Each row below holds a small network's activations on one input, seen along a few directions.
Each table varies a few parts of the input and shows all the possible inputs, shuffled.
Descriptions start from the smaller parts, as in this example, which fits no table here: one of 4 places along a line, together with either a single point or one of 9 places along a line or (one of 2 separate values, together with one of 8 places around a ring).
Shared parts are said once, and a part with two or three values counts as separate values.

Table:
r1: [ -1  22  -9 -22  -3  14   9 -13  12  -1  -8  -7   1 -32  -3   2   3  12
  22  -1]
r2: [ 16  14 -17 -21 -14  10  12  -6  17   3 -43  -8 -23 -33  -4   1 -22  -3
  26 -12]
r3: [ -2  38  12 -16   7  24  -5 -23   6 -10  20  14  15 -40 -18 -14  33  19
   8  21]
r4: [  2  30 -11 -21  14  18   7  -9  11  -6  18  -5   7 -34 -21   1  10  21
  13  -3]
r5: [ 29   6  -3 -11 -27   8   7  -6  26  14 -53  -1 -26 -30  -6  -9  -6 -10
  33  -3]
r6: [  9  32  -7 -24   4  22  13  -9  12  -1  25   1  11 -17 -24  -2   8  27
   5 -16]
r7: [  3  15  -7 -22  -8  11   7 -14  12  -3 -24  -8 -15 -29  -8   1 -11   2
  26  -6]
r8: [ 20  16 -13 -20 -21   9  22  -3  23  10 -33  -4 -19 -17 -11  -1 -16   1
  18 -26]
r9: [-10  41  -1 -19  12  25   2 -16   7 -17  27   1  13 -32 -17  -3  23  28
  10   9]
r10: [ 25  10   1 -14 -22   6   4  -9  18   8 -46   5 -26 -36 -10 -14  -5  -6
  30   2]
r11: [-23 -54  24  57  34 -46 -66  12 -56  -4  47  20  40  59  25  -8  21 -19
 -65  43]
r12: [ -7 -81  22  63   8 -54 -54  16 -42   9 -10  16  13  75  41  -6 -13 -48
 -52  43]
r13: [ 11  10   7 -21 -13   7   5 -15  14   8 -28   2 -12 -32  -9 -15   6  -2
  24   4]
r14: [ 24  11  -9 -20 -27  14  19   0  23   7 -44  -3 -20 -13 -14   4 -26   1
  24 -28]
r15: [-33 -52  16  56  36 -41 -33  34 -48  -8  64   4  28  71  30  17  10 -16
 -64  16]
r16: [ -7 -70  11  59   7 -54 -45  23 -32  12  -2  11  13  89  46   8 -24 -31
 -58  18]
r17: [-23 -50  18  48  31 -40 -50  27 -43   4  63  10  42  78  29  10  12 -12
 -72  14]
r18: [  2  42  -1 -17   4  26  10 -19  10  -7  37  10  12 -16 -22  -2  27  32
   3  -7]
r19: [ 21   8 -16 -20 -20  12   8  -3  24   1 -49  -6 -25 -27  -7   1 -26   0
  33 -14]
r20: [ -9  33  -7 -12   8  24  34  -2  11 -10  31  -8  -3 -20 -16   2  14  16
  15 -16]
r21: [ -5  18  -8 -16 -13  17  36  -4  11  -3 -16 -16 -21 -17  -5   5  -9   0
  27 -20]
r22: [-21 -76  13  54  13 -53 -19  38 -33   7   8  -6   7  92  40  18 -25 -35
 -51  17]
r23: [-13 -76  10  57  16 -55 -48  23 -39   8 -12   4  11  77  48  11 -26 -37
 -53  33]
r24: [  8   9 -12 -10 -26  17  38   8  29   0 -34 -13 -29 -12 -11   5 -19  -2
  31 -32]
r25: [-30 -55  14  43  42 -45 -51  31 -51   1  57   2  46  67  31  11  10 -15
 -67  26]
r26: [  5  17 -11  -5 -21  17  35   0  21  -5 -31  -6 -34 -18  -6   7 -19  -4
  28 -26]
r27: [ 15  15  -6 -23 -17  12  18 -14  14   5 -17   1 -17 -14 -12  -1  -5   7
  19 -20]
r28: [-18  46   0 -12  10  31  24  -8   6 -21  37   0   0 -20 -19   1  21  24
   8  -5]
r29: [  7  21  -7 -27  -8  13  21  -8  13   5   4  -6   7 -19 -11  -3   8  20
  15 -16]
r30: [  9  25   6 -24   8  18  -1 -16   4  -2  12   9  13 -37 -19 -16  18  16
  14  11]
r31: [-10  22  -7 -16  -7  19  36  -2  12  -7   5 -15  -6 -22  -5   4   7  11
  26 -13]
r32: [  8  13   1 -23  -7  13   7 -13   9   2  -4   3  -3 -40 -15 -16  18   2
  22   9]
Describe the family of inputs behind these rows.
Answer: one of 4 places along a line, together with either one of 2 separate values or one of 6 places along a line
Which other rows does r25 become when the choice among 2 separate values takes its other values? List them by row number.
Answer: r23
Which other rows does r16 become when the choice among 2 separate values takes its other values? List them by row number.
Answer: r17
Which other rows does r28 become when the place on the line of 6 takes its other values? List them by row number.
Answer: r20, r21, r24, r26, r31

Table:
r33: [-28 -18   2  23   5  -7   9  11 -12 -13  -8  -9 -12  22  19   9 -13 -24
   4  11]
r34: [ 18 -19  13   6  -1 -17 -27  -8  -5  11 -11  14   9   0   6 -18   7  -7
 -14  23]
r35: [-32 -19   8  20   1  -7  10  11 -12 -13  -7 -11 -13  23  22  10 -12 -24
   1  12]
r36: [ 23 -13   9  14   0 -15 -34 -11  -2   9  -4  22   9   5  -1 -17   8  -7
 -15  21]
r37: [-15  29 -11 -19  30  12 -10   0 -16  -6  69  -3  44   1  -9   6  20  41
 -23 -17]
r38: [-21 -12  10  28   2  -6  12  13 -11  -7   9   2  -9  26  12   6   1 -19
 -11   8]
r39: [ 15  33   1 -16 -17  29  20 -15  23  -2 -16   9 -19 -35 -21  -6   4   8
  25 -16]
r40: [ 14  34  -2 -16 -18  30  22 -15  29  -4 -13   9 -18 -33 -21  -5   6   8
  29 -12]
r41: [-25 -23   5  22   5  -8  13  15 -12  -8   9  -6 -13  19  15   6  -2 -19
   1   5]
r42: [  5 -11 -18 -15   0  -7   5  12  -2  13 -13 -18   8  19   7  19 -27   7
  -5 -21]
r43: [ 19 -18  11   4   2 -19 -27  -5  -6  11 -10  15   9   0   4 -18   6 -11
 -15  21]
r44: [-29 -18   4  26   4  -5  11  18  -9  -9   9  -8 -12  20  13   6  -2 -22
  -3   6]
r45: [-18  -7  11  35   0  -4   3   9  -5 -14  16   8  -9  28   7   4   4 -14
 -10   6]
r46: [ 16  -6 -11  -7   3 -10   7   9  -1  14   5  -6   9  26  -1   8 -15   9
 -15 -28]
r47: [ 12  29   0 -19 -17  22  22 -10  23  -6 -17   3 -18 -37 -13  -9   4  10
  24  -8]
r48: [-17 -14  13  29   2  -8   9  11 -10 -13   9   3  -6  25  14   3   1 -14
 -10   8]
r49: [-43  15  10  18  33   7  -2   1 -26 -29  73   2  19   2   5   6  34  11
 -23  17]
r50: [ 12 -24   6   0   1 -19 -32  -6  -9   7 -27   1   7  -3  11 -10  -8 -16
  -3  27]
r51: [ 10 -24   6   6   1 -17 -32  -2  -4  10 -14   5  10  -4   4 -12   5 -14
  -8  21]
r52: [ 11  31  -3 -20 -18  22  26 -15  21  -3 -21   1 -17 -33 -14  -6   4   3
  27 -11]
r53: [ 14   1  -6   1  -5  -4   0   6   3  11   7   0   7  26  -3  11 -13  16
 -18 -31]
r54: [-18  58   2 -34  19  40  20 -28  12 -17  41   2  15 -51 -34  -6  33  37
  21  11]
r55: [  4 -11 -10  -8  -1  -5   4  17   2  12   5 -15   9  16   3  12 -14  10
  -7 -27]
r56: [  7  24 -16 -22  -9  18  22 -10  17  -7 -33  -9 -23 -38  -9  -1 -10   1
  39  -5]
r57: [ 14   2 -10   2  -3  -3  -2  10   7  10  14   3   7  26  -4  11 -10  17
 -16 -25]
r58: [ 12 -21   0   5   5 -17 -33  -2  -9   8 -28   4   7  -7   7  -8  -7 -14
  -2  26]
r59: [  4 -10 -21 -13   2  -8   3  13   0  10 -10 -16   6  18   7  18 -26   9
  -4 -20]
r60: [ 20 -13  11  12  -3 -12 -36 -10  -4  13 -10  21   5   3  -4 -16   7  -8
 -18  17]
r61: [-19  -7  16  33  -4  -3   8   8  -8  -9  10   5 -10  28   8   4   2 -15
 -12  -1]
r62: [ -8  13  10  -4  29  -1 -44 -19 -23  -4  48  15  40 -13  -6 -14  44  25
 -19  37]
r63: [  8 -28   3   1   0 -20 -28  -4  -9  10 -15  10   5  -4   5 -12   4 -10
  -7  23]
r64: [ 13  -4  -6  -7  -2  -6   4  11   2  12   4  -6  13  23   1  10 -13  15
 -17 -27]
r65: [ 10 -15 -16 -15   1 -12   5  11  -3  13   2 -13   7  22   0  11 -18   7
  -8 -28]
r66: [  3  23  -7 -21 -16  23  26  -4  23   0 -19  -9 -15 -41 -12   0   2   1
  36  -9]
r67: [  5  20 -10 -23 -13  16  26  -9  17  -3 -19  -8 -25 -38 -11  -4   1   1
  38  -9]
r68: [  3  22  -5 -26 -17  22  22 -10  17  -8 -33 -12 -23 -40  -6   2  -9  -1
  39  -6]
Describe the family of inputs behind these rows.
Answer: one of 4 separate values, together with either a single point or one of 8 places along a line
The inputs of r49 and r37 match in every part but the choice among 4 separate values. If r33 is changed in the same way as r49 into r37, which row does it become?
Answer: r59
Which other rows does r48 become when the choice among 4 separate values takes its other values? List them by row number.
Answer: r34, r47, r64
Which other rows agree with r34 in the choice among 4 separate values? List them by row number.
Answer: r36, r43, r50, r51, r58, r60, r62, r63
Which other rows does r57 become when the choice among 4 separate values takes its other values? List them by row number.
Answer: r36, r40, r45

Table:
r69: [ 16  21  12 -11  -9  14  14 -19  16  -3 -24  13 -11 -34 -14 -20  11  -1
  21  21]
r70: [ 15  14  -1 -25 -19  11 -12 -29  19   7 -42   5 -11 -35 -17 -14  -1  -2
  30  16]
r71: [ -3 -14   2   9 -21  -6  10   0   1  -1 -33  -3 -33  13   8   2 -21 -23
   9 -14]
r72: [ -9  13 -14 -10  17   2  17   8   0  -2  36 -11  25  35   3  24 -10  30
 -18 -19]
r73: [ -6  32  17 -16  -1  21  23 -12  -1  -3  51   5  15 -19 -17 -15  43  22
  -3 -11]
r74: [-10  -4 -13  10  14   0  21  28   2  -4  13 -14   6  19   5  21 -14   3
  -4 -14]
r75: [  4 -13 -11   9  -1  -9  16  18   5   1 -10  -7 -12  19  14  15 -21  -5
  -3 -16]
r76: [ 12  17 -11 -13   8   8 -11 -11   8  -6   1   7 -10 -42 -16  -8   8  12
  15  -2]
r77: [ 26 -23  -4  -1 -26 -11   9  13  12  22 -47  -5 -12  15   7   2 -26 -16
   3 -17]
r78: [-22 -71  21  64  33 -50 -87  24 -57   7  33  15  42  63  31  -3  10 -32
 -68  49]
r79: [-23  28   1 -17   5  19   1 -20  -4 -17  21  -5   0 -33  -5  -3  21  12
  18   7]
Describe the family of inputs behind these rows.
Answer: either a single point or (one of 2 separate values, together with one of 5 places along a line)
Start at r72 and move only the place on the line of 5, one step at a time. The first step leads to r74. Which rows follow, in order?
Answer: r75, r71, r77
